These are the activations of a small neural network, seen along a few directions. Each row is one input.
Each table varies a few parts of the input and shows all the possible inputs, shuffled.
A made-up example of a description, with smaller parts first: values(3) and (point or line(11) or (ring(5) and line(6))).
Shared parts are said once, and a part with two or three values counts as separate values.
(in the rows, 128 means zero)

Other details of the inputs vary at random and push rows far along two fixed directions, the same in every table; ignore that.

A family of inputs:
r1: [130 137 151 102 117 164 153 110 129 161 120  89 107]
r2: [225 144 125 106  85 142  76  29 117 122 149 139  77]
r3: [134 142 103 143 129  81 106 111 117 114 169 168 171]
r4: [118 128 176 124 141 166 149 142 156 135 132 120 102]
r5: [162 109 119 159 114 153 126 173 148 113  90 136 111]
r6: [171 130 100 125 138 108  80  97 135  83 171 147 145]
r7: [133 107 113 148 121 131 157 157 143 123  80 100 126]
r8: [172 124 142 111 102 135 120  49 127 141 143 104  94]
r9: [188 146 138  99  96 158 115  67 113 144 117 103  89]
r10: [115 125 136 144 155 117 129 154 126 120 133 152 155]
r11: [104 107  95 143  92 139  84 121 148  70 121 145  90]
r12: [176 137 133 136 117 112  94  86 127 110 148 149 127]
r13: [141 141 111 137 125  90 109  85 119 122 150 130 154]
r14: [127 133 152 138 136 142 139 148 105 153 104 150 115]
r15: [130 135 162  98 126 172 146 123 114 157  93  96  81]
r16: [ 58 110 191 109 173 193 194 178 169 157 115  68  98]
r17: [137 130 182 115 105 163 165  86 124 178 100 112  75]
r18: [105 125 137 142 159 119 130 152 140 120 136 154 156]
r19: [236 100 117 103  66 141  55  69 150 130 110 141  60]
r20: [122 144 133 138 147 132 126 166 110 131 124 158 136]
r21: [104 124 164 107 139 164 163 123 150 152 141  81  98]
r22: [165 133 151 112 120 163 118  86 146 135 151 117  80]
r23: [ 81 145 134 133 139 127 151 183 119 145 141 147 165]
r24: [202 139 104 113  79 106  91  29  95 131 140 124 124]
r25: [113 125 134 136 161 130 123 158 142 110 148 147 148]
r26: [104 109  61 136 127  47 109 161 140 123 133 145 186]
r27: [172 118 150 129 118 136 118  85 113 130 119 121 103]
r28: [ 99 127  99 129 165  95 131 148 126 103 162 116 174]
r29: [ 71 120 183 130 173 183 176 212 147 159 107 120 117]
r30: [179 141 134 132  90 131 102  80 100 149 124 155 117]
r31: [110 122 173 122 124 149 160 117 133 162 124 104 110]
r32: [101 126 171 117 140 153 168 126 150 148 125  79 110]
r33: [149 144 103 122 125  97 117  95  93 121 122 131 146]
r34: [ 73 138 120 129 171 113 150 180 149 115 170 121 171]
r35: [148 141 153 125 100 137 139  99  99 166 102 122 113]
r36: [107 132 149 128 116 128 160 131 107 167 114 118 139]
r37: [136 158 103 145 119  87 106 129  91 127 138 172 177]
r38: [ 96 140 139 109 140 136 160 129 131 149 139 102 122]
r39: [227 103 117 143  65 138  94  76 121 116  74 122  83]
r40: [111 124 151 120 146 141 152 132 123 144 106  95 124]
r41: [133 105  81 106 119  99 110 137 159 131 129 111 131]
r42: [220 108 107 136  89 163  95 113 144 101  94 125  78]
r43: [110 105  65 144 128  66  97 178 143 123 139 163 182]
r44: [130 132 172 117 133 177 150 153 115 159  99 139  82]
r45: [153 144 110 129 112  89 109  98  79 128 116 154 148]
r46: [ 85 104  76 167  92  98  79 135 131  69 126 179 148]
r47: [ 95 135 124 122 154 116 147 132 149 123 160  95 145]
r48: [155 140  91 143 132  75  91  99  93 102 138 149 176]
r49: [109 137 138 135 153 122 135 151 145 123 156 141 146]
r50: [ 81 107  70 149  94  91  97 117 131  66 124 143 147]
r51: [146 127 104 126 137  92 113  94 114 104 147 122 153]
r52: [113 132  94 146 163  85 109 164 118  90 167 167 187]
r53: [170 121 185 121 108 176 123  84 145 157 120 129  67]
r54: [155 123 158 111 132 175 133 103 134 143 112  86  82]
r55: [ 84 105  59 125 137  54 134 177 150 119 138 125 189]
r56: [ 99 145  91 127 157  93 135 156 103 115 141 128 174]
r57: [ 86 151 127 129 155 135 157 183 128 139 141 129 156]
r58: [171 148 127 112  99 120 126  70 101 142 116 115 117]
r59: [100 127 147 121 141 130 159 118 144 143 139  91 128]
r60: [ 93 134 139 137 148 102 148 141 134 128 139 116 162]
r61: [111 142  88 136 160  78 114 152 133  80 192 139 186]
r62: [122 130 134 124 158 147 128 159 135 117 136 125 131]
r63: [122 117  71 181 131  84 116 197 124  89 116 159 193]
r64: [113 137 145 114 132 158 150 150 128 149 139 118 122]
r65: [ 70 130 208 115 146 200 204 189 152 183 105 116  79]
r66: [196 139 102 145 117  97  65  88  96  99 139 169 150]
r67: [129 145  89 125 145  73 111 110 130  85 182 114 171]
r68: [130 114 171 116 139 169 152 103 149 145 114  88  92]
r69: [ 51 134 129 121 164 115 185 187 110 152 110 119 174]
r70: [ 99 149  90 149 145  75 118 167  85 117 138 178 192]
r71: [ 69 133 145 137 153 123 172 179 104 155 101 126 155]
r72: [174 142 131 130 100 119 104  72 106 140 134 164 111]
r73: [189 121 144 118 125 167 100  92 135 117 139 122  87]
r74: [136 114 161 125 136 140 137 106 132 140 119 117 108]
r75: [194 141 142 105 108 168 104  87 108 134 113 136  71]
r76: [ 81 127 198 111 163 212 195 197 144 172  90  99  73]
r77: [ 98 137 131 115 132 117 172 113 124 151 135 116 140]
r78: [ 55 107  71 146 115 100 110 154 140  67 133 137 146]
r79: [ 45  94 147 146 111 175 141 187 161 105  94 140  92]
r80: [152 117  54 151 123  94 109 150 137  87 123 121 170]
r81: [ 51  92 161 140  99 179 156 155 155 128  68 113  74]
r82: [108 107  97 115 139 114 120 179 174 135 127 127 136]
r83: [167 132 156 119 115 157 110  90 138 138 143 137  86]
r84: [173 159 112 130 110 115  93 105 100 122 138 165 135]
Description of these inputs: ring(6) and (values(3) or ring(11)).
- The inputs of r74 and r18 match in every part but the ring(6) part. If r48 is changed in the same way as r74 into r18, which row does it become? => r66
- The inputs of r75 and r69 match in every part but the ring(6) part. If r64 is changed in the same way as r75 into r69, which row does it become? => r24
- Which other rows does r81 become when the ring(6) part takes its other values? List them by row number. => r11, r46, r50, r78, r79
- Which other rows does r29 become when the ring(11) part takes its other values? List them by row number. => r4, r20, r23, r25, r44, r49, r52, r65, r83, r84
- Which other rows does r63 become when the values(3) part takes its other values? List them by row number. => r43, r46

A family of inputs:
r85: [177 137 105 131  97 119  72  40 110  62 152 126 109]
r86: [ 73 133 100 148 169 104 142 210 129 112 135 151 189]
r87: [216 139 163 104 114 153 111  45 120 146 137 111  77]
r88: [124 110 180 120  95 191 149 138 144 177  76 121  58]
r89: [188 147  69 134  99  55  73  56  83 102 147 149 170]
r90: [231 147 133 103  91 136  95  19  92 138 129 115  88]
r91: [247 109 132 131  59 166  57  41 121 118  96 151  48]
r92: [ 71 145 132 116 157 103 165 154 128 157 155 124 168]
r93: [198 133  83 132  87  79  76  52  89 109 124 149 136]
r94: [150 135 107 127 108  92 109  85 102 128 136 137 146]
r95: [216 117 156 111  69 158  98  34 111 151  89 117  52]
r96: [144  96  82 113 121 113  99 107 181  82 143  85 114]
r97: [167 138  87 130 102  97  65  52 113  57 166 136 133]
r98: [134 115 188 110 106 194 126  66 155 128 129 103  36]
r99: [ 49 125 143 140 158 127 192 201 121 151  94 108 164]
r100: [ 89 121  96 153 133 101 131 193 122 113 108 152 173]
r101: [218 134  31 159  78  55  35  72  85  61 137 186 163]
r102: [118 113 128 153 128 148 135 178 131 120  94 142 128]
r103: [126 124 138 129 116 145 110  73 134  97 155 126  93]
r104: [133 123 191 122 141 204 161 154 142 158  92 104  72]
r105: [107 121 201 116 136 204 160 157 156 172 107 115  65]
r106: [114 131 109 134 127 115 107  97 127  80 163 127 133]
r107: [ 52 115 134 140 134 134 168 205 135 152  94 137 142]
r108: [121 124  99 143 114 108 120 153 117 123 109 147 150]
r109: [100 154 123 123 164 103 158 150 109 135 148 118 176]
r110: [110 116 201 117 138 209 163 161 155 170 101 114  66]
r111: [ 39 118  97 159 157  92 145 225 139 113 136 167 198]
r112: [181 148  69 143 129  72  66 102  97  78 165 172 174]
r113: [209 106 134 131  59 157  74  63 128 129  91 154  57]
r114: [142 133  43 161 104  41  63 126 107  78 156 199 186]
r115: [181  85 110 100  90 137  79  54 191 100 146  92  57]
r116: [123  99 198 129 104 219 152 156 162 167  67 119  48]
r117: [ 40 146 131 127 190  90 175 192 139 144 178 134 199]
r118: [133 123 200 118 145 204 166 146 146 169  99 100  76]
r119: [123 134 101 146 150 112 117 169 120 104 134 152 164]
r120: [114 127 123 130 126 129 111  90 129  85 160 123 116]
r121: [138 124 195 112 110 189 172 111 121 180  72  83  63]
r122: [ 62 130 102 145 167 104 140 209 137 116 147 159 187]
r123: [236 127 167 114  99 179  91  47 126 141 118 121  54]
r124: [216 143 171  90  89 158 105  19 121 164 136 113  54]
r125: [ 63 151 129 134 196  99 179 193 122 134 159 119 202]
r126: [116 112 190 121 135 205 160 165 152 165  92 116  68]
r127: [ 85 130 154 133 163 157 161 194 145 141 119 125 133]
r128: [140 101  63 124 123  95  96 108 167  70 151  95 135]
r129: [109  88 100 116 131 128 125 130 190  96 146  78 113]
r130: [106 113 133 150 129 149 140 185 135 128  94 141 128]
r131: [174 152  58 136  94  35  66  56  85  99 166 168 180]
r132: [139 112 184 125  96 204 161 142 132 172  52 103  51]
r133: [162 119 216 107 123 221 153 115 150 173  96  98  41]
r134: [ 88 123 143 135 157 156 156 198 145 139 111 131 133]
r135: [100 142 112 138 143  97 152 148  96 131 118 119 172]
r136: [176 159  66 122 114  44  77  54  88 108 187 158 186]
r137: [ 57 139 122 138 175 101 152 194 137 127 166 148 188]
r138: [ 58 136 120 139 179 103 155 200 136 125 161 146 194]
r139: [115 142 165 116 164 142 165 140 132 153 139 105 137]
r140: [189 152  91 117 114  81  94  55  95 119 159 136 155]
r141: [ 99 146 156 107 153 138 172 137 124 162 142 104 139]
r142: [ 67 115 129 148 140 133 161 212 138 134  91 137 146]
r143: [189 160  75 121 112  58  75  53  88 106 177 149 174]
r144: [ 21 129 101 146 162  73 169 208 126 133 137 145 208]
r145: [133 102 193 134 110 216 153 157 157 163  62 114  52]
r146: [ 91 139 175 104 152 156 178 147 132 173 132 103 120]
r147: [ 44 124  85 154 149  80 153 216 120 119 123 155 202]
r148: [180 134  30 159  91  39  47  95  92  64 153 193 186]
r149: [147 159  87 130 150  57 100 103 107 105 195 158 194]
r150: [ 84 135 120 132 142 102 155 152 108 139 125 122 167]
r151: [ 29 131 100 152 169  78 177 216 115 129 122 133 215]
r152: [ 50 146 133 129 193  96 178 194 132 140 169 124 201]
r153: [188 137  77 132 108  87  54  90 111  91 162 179 144]
r154: [133  92  82 114 115 107  97 101 186  87 155  97 112]
r155: [148  83 140 104 111 173 131  96 198 121 114  56  49]
r156: [161 158 121 113 137 103 122  92 101 129 153 122 151]
r157: [236 134 159 118 104 176  90  54 117 133 117 123  64]
r158: [109 137 203  94 146 192 194 134 135 189 106  81  80]
r159: [ 95 135 125 135 157 122 138 178 128 121 142 143 161]
r160: [126 132 202  98 129 197 186 121 130 191  91  77  69]
r161: [ 66 126 117 136 141  99 156 172 121 138 119 135 171]
r162: [103 114 177 127 113 188 173 173 134 171  61 109  77]
- The inputs of r90 and r140 match in every part but one. If r85 is changed in the same way as r90 into r140, which row does it become? => r106
- Describe the family of inputs behind these rows. => line(6) and (values(2) or ring(11))
- Which other rows does r106 become when the values(2) part takes its other values? List them by row number. => r155
- List by row number the other rows that have the line(6) part in common with r126. => r91, r95, r120, r129, r133, r141, r143, r147, r148, r150, r152, r159
- Which other rows does r128 become when the values(2) part takes its other values? List them by row number. => r85
- Which other rows does r131 become when the ring(11) part takes its other values? List them by row number. => r88, r92, r105, r111, r114, r117, r124, r137, r144, r153
